Each row below holds a small network's activations on one input, seen along a few directions.
In each table, some parts of the input vary, and every possible input appears once, in random order.
Descriptions start from the smaller parts, as in this example, which fits no table here: one of 2 separate values, together with either a single point or one of 9 places along a line or (one of 4 places along a line, together with one of 8 places around a ring).
Shared parts are said once, and a part with two or three values counts as separate values.
In the rows, 128 means zero.

Other details of the inputs vary at random and push rows far along two fixed directions, the same in every table; ignore that.

Table:
x1: [127 105 110 154 154 156 142  97  72 147  77]
x2: [147 149 114 116 123 134 114 149 136 137 152]
x3: [127 145 149  85 117 127 112 140 168 116 153]
x4: [ 39 142 168 103  83  58 142 208 217 122 151]
x5: [125 121 131 155 112 132 154  89 106 135 125]
x6: [ 72 116 112 148 130 131 132 116 105 160 125]
x7: [191 122 120  97 149 176  98 103 128 122 147]
x8: [123 154 142  99 116  98 126 183 136 112 159]
x9: [204 130 126 105 126 148 122 139 130  94 153]
x10: [129 140 129  94 134 123 122 191 170 110 149]
x11: [ 58  91 104 173 121 141 139  78  75 165 111]
x12: [107 120 118 186 144 146 174  71  70 164  98]
x13: [ 61 127 118 180 118 121 167 112 103 166 102]
x14: [129 128 132 237 171 131  93  71  99  95  81]
x15: [ 78  86 133 143 122 131 141 116 101 130 110]
x16: [214 125 121 120 132 158 121 108 124 117 151]
x17: [191 145 108 114 161 183 125 111 150 127 136]
x18: [109 108  92 154 151 172 134  93  71 144 111]
x19: [144 154 120 115 105 138 120 129 146 124 151]
x20: [ 19 125 147 159  98  64 155 146  98 165 128]
x21: [ 54 135 140 140 100  74 145 187 151 153 135]
x22: [107 113 120 167 141 131 162 118  73 143 108]
x23: [169 135 122 101 106 134 115 171 158  97 156]
x24: [ 77  82 123 172 114 125 143  76  76 164  80]
x25: [ 90 105 121 170 158 162 160  67  85 166  88]
x26: [144 109  84 164 132 181 133  80  59 137 114]
x27: [185 153 104 106 153 184 112 104 140 126 146]
x28: [202 130 106  96 146 154 112 109 108 103 140]
x29: [143 161 160 170 137  89  61 143 173  58 133]
x30: [113 105 113 148 157 164 129  78  78 162 110]
x31: [176 130 136  87 120 106 114 145 164 109 154]
x32: [144 116 121 115 133 144 128 157 152 110 135]
x33: [192 123 117 107 144 162 114 138 166 119 147]
x34: [ 58 116 143 128  95  86 123 134 118 151 113]
x35: [ 66 129 166 120  89  55 152 210 160 113 144]
x36: [115  91 118 190 135 140 165  77  68 161 100]
x37: [136 158 145  94  84 102 121 180 199 106 165]
x38: [200 132 112 112 118 155 110 135 152 116 155]
x39: [148 139 116 116 109 133 110 141 138 129 155]
x40: [213 140 119 121 158 159 128 122 122 130 144]
x41: [125 158 150  81 130 124 114 155 172 122 153]
x42: [116  95 122 157 137 169 145  57  95 145 101]
x43: [118 172 160 181 157  82  74 155 164  78 121]
x44: [ 32 129 116 181 106 115 161 102  85 172 106]
x45: [188 121 116  94 151 181 102 114 117 105 141]
x46: [198 109 124 104 147 175 107 104 139 118 141]
x47: [204 142 108  99 160 149 111 106 117 129 142]
x48: [203 140  98 122 153 176 125 140 122 117 134]
x49: [ 91 123 155 111 108  58 141 175 167 130 136]
x50: [102 101 108 174 126 146 151  78  41 143 110]
x51: [186 143 106 105 138 184 108  95 141 118 149]
x52: [ 63 132 153 127  86  67 135 161 131 138 153]
x53: [143 126 145 112 136 143 134 127 164 123 128]
x54: [120  97 117 157 165 163 142  86  88 162 101]
x55: [202 151 120 115 132 166 123  92 119 117 151]
x56: [148 151 131  79 133 102 116 169 142 106 151]
x57: [128 131 130 111 141 101 141 158 129 120 126]
x58: [198 147 120  96 133 168 104  92 131 120 125]
x59: [193 130 110 113 136 183 117  96 151 113 143]
x60: [135 121 151  90 130 120 123 182 173 102 141]
x61: [ 64 106 138 156 100 111 149  91 107 152  87]
x62: [206 117 117 101 136 167 108 116 122 103 117]
x63: [161 143 143 124 122 125 147 134 152 120 140]
x64: [ 71  99 119 182 109 115 158 121 105 162 106]
x65: [130 106 113 157 152 151 138  86  83 165  83]
x66: [ 94 127 148  94  92  88 114 188 194 116 165]
x67: [201 148 121 108 156 169 122 105 137 130 110]
x68: [205 132 110  99 145 149 108  98 118 120 146]
x69: [162 152 133  75 131 127 100 169 145 109 135]
x70: [ 97 121 120 161 145 120 167  83  92 158  95]
x71: [209 127 120  86 136 138 115 134 140  90 146]
x72: [212 129 122  92 149 138 125 144 146  95 137]
x73: [ 67 119 139 139 126  71 153 145 123 155 116]
x74: [ 87 123 161 109  99  72 128 180 172 135 119]
x75: [ 37 107 128 162 117 101 141 104  76 177  86]
x76: [197 128 111  96 139 169 100 111 108 109 122]
x77: [200 134 113 110 131 157 122 162 152 102 143]
x78: [ 68 167 160  86 100  49 133 181 176 127 152]
x79: [141 102  92 165 166 182 140  78  87 161 107]
x80: [ 99 111 109 163 131 136 153  47  66 154 100]
x81: [106 147 160  87  91  63 133 168 189 109 152]
x82: [208 145 136  93 136 153 117 127 170 113 121]
x83: [189 166 130  81 138 150 103 127 153 122 132]
x84: [ 45 118 149 107  83  74 129 200 173 110 149]
x85: [ 46 177 178  94  78  37 138 211 185 126 168]
x86: [ 35 117 135 178  92  94 171 131 126 158 106]
x87: [  7  96 168 141 100  62 152 169 151 153 117]
x88: [118 147 123 227 177 134  80  66  78 104  91]
x89: [126 167 134  81 104  98 110 216 174 105 170]
x90: [117  96 114 154 166 168 147  97  77 144  95]
x91: [121 126 151  97 111  96 125 185 163 110 118]
x92: [ 67 120 147 142 110  75 165 128 139 141 110]
x93: [124 142 144  77 134 122 108 180 155 109 152]
x94: [ 70 104 111 144 117 135 132 118  95 134 123]
x95: [ 56 138 144 226 137  86  85  92  97 100  98]
Description of these inputs: one of 5 places around a ring, together with either a single point or (one of 3 separate values, together with one of 6 places around a ring).
- Changing only the place on the ring of 5 turns x72 into x71. The same change can be made to x60. Which row results? => x15
- Changing only the place on the ring of 5 turns x61 into x82. The same change can be made to x81. Which row results? => x92
- Changing only the place on the ring of 5 turns x68 into x73. The same change can be made to x95. Which row results? => x43
- Change only the place on the ring of 5 in x22. List by row number the other rows that result. => x8, x9, x35, x50
- Change only the place on the ring of 6 in x76. List by row number the other rows that result. => x26, x28, x45, x50, x94
- Change only the choice among 3 separate values in x63. List by row number the other rows that result. => x35, x36

Table:
x96: [169 143 108 135 133 158 143  81 101 152 119]
x97: [137 114 101 150 140 149 153 105  69 152 108]
x98: [218 111 124  97 155 157 131 136 149 115 134]
x99: [ 77 122 125 163 136  92 127 101  94 130 108]
x100: [ 85 145 154  95  91  93 112 163 179 124 159]
x101: [104 134 164 102 106  82 149 162 194 129 144]
x102: [190 148 123 113 121 138  94 153 177  91 133]
x103: [131 147 141  96 129 134 112 139 165 131 138]
x104: [ 77 119 163 151 111  89 125 141 111 118 109]
x105: [164 127 120  85 133 149 104 159 148 103 158]
x106: [ 72 129 134 171 139 116 143 113 115 132 100]
x107: [ 74 107 131 124 126 113 131 153 120 146 111]
x108: [190 139 116 151 163 163 106 116 119 118 144]
x109: [ 92 133 128 135  98 118 142 112 116 142 135]
x110: [140 102  89 154 140 170 147  87  60 137 121]
- What do these inputs look like to the network? => either one of 5 separate values or (one of 2 separate values, together with one of 5 places around a ring)
- Change only the choice among 2 separate values in x97. List by row number the other rows that result. => x96

Table:
x111: [184 123 113 103 136 167 122 117 115 123 147]
x112: [102 123 149  94 108 110 131 161 163 129 145]
x113: [155 118  97 122 134 171 127  98  90 140 124]
x114: [ 50  99 120 165 120 119 168  91  90 173 105]
x115: [129 172 157 114 124  95  96 171 189 102 151]
x116: [ 42 144 151 160 113  69 119 166 132 124 126]
x117: [ 50 137 164 153 108  57 127 144 146 125 116]
x118: [141 145 142  91 103  98 135 177 165 127 152]
x119: [189 145 123 142 152 142 105  93 116 106 125]
x120: [ 31  92 119 160 111 124 157  96  84 171  90]
x121: [163 111  96 120 144 183 124  94  95 138 117]
x122: [137 150 152  57 113  97 118 203 211 111 171]
x123: [171 124 112 176 152 168 115  66 104 118 108]
x124: [156 103  98 133 156 176 139  91  91 144 119]
x125: [ 24 106 127 160 103  91 170 117  94 170 116]
x126: [145 130 118 102 130 133 131 146 133 128 151]
x127: [187 117 116 113 143 164 135 118 130 134 121]
x128: [212 134 122  80 140 154 117 159 157 113 146]
x129: [139 170 148  48  89  92 106 205 203 108 179]
x130: [211 136 116  92 136 153 122 148 139 117 146]
x131: [113 176 156 119 116  80 100 182 179 102 156]
x132: [198 130 104 116 144 175 144  95 106 132 130]
x133: [151 165 150 111 111  93  95 175 187  85 161]
x134: [ 65 110 135 130 113 102 160 151 117 144 116]
x135: [ 71 124 143 125 104  96 162 144 137 147 123]
x136: [164 120 106 175 151 161 112  85  89 111 113]
x137: [180 128 118 148 152 157  99 113 126  97 123]
x138: [164 117 116 163 165 155 110  81  90 115 101]
x139: [183 145 139  65 129 134 126 172 183 108 153]
x140: [ 46 111 143 184 116  93 132 122 122 128 100]
x141: [161 136 121 158 164 162 106  94 118 119 111]
x142: [ 31 105 132 151 102  89 173 140  92 157 110]
x143: [ 51  95 126 175 111 110 175  97  85 178  89]
x144: [180 124 119 109 136 171 128  97 126 134 138]
x145: [168 129 129 145 158 143 107  97 123 110 110]
x146: [164 119 109 174 163 156 115  69  71 120 101]
x147: [141 121 108 185 169 169 114  76  78 129  97]
x148: [ 46 100 139 134 105 103 148 141 112 149 123]
x149: [ 64 131 152 106  85  79 142 167 150 138 151]
x150: [162 155 135  65 110 128 109 162 183 118 159]
- Changing only one part turns x122 into x125. The same change can be made to x140. Which row results? => x133
- What do these inputs look like to the network? => one of 5 places around a ring, together with either one of 3 separate values or one of 5 places along a line
- Change only the choice among 3 separate values in x137. List by row number the other rows that result. => x138, x147
- List by row number the other rows that have the place on the ring of 5 in common with x113. => x111, x116, x126, x130, x136, x142, x146
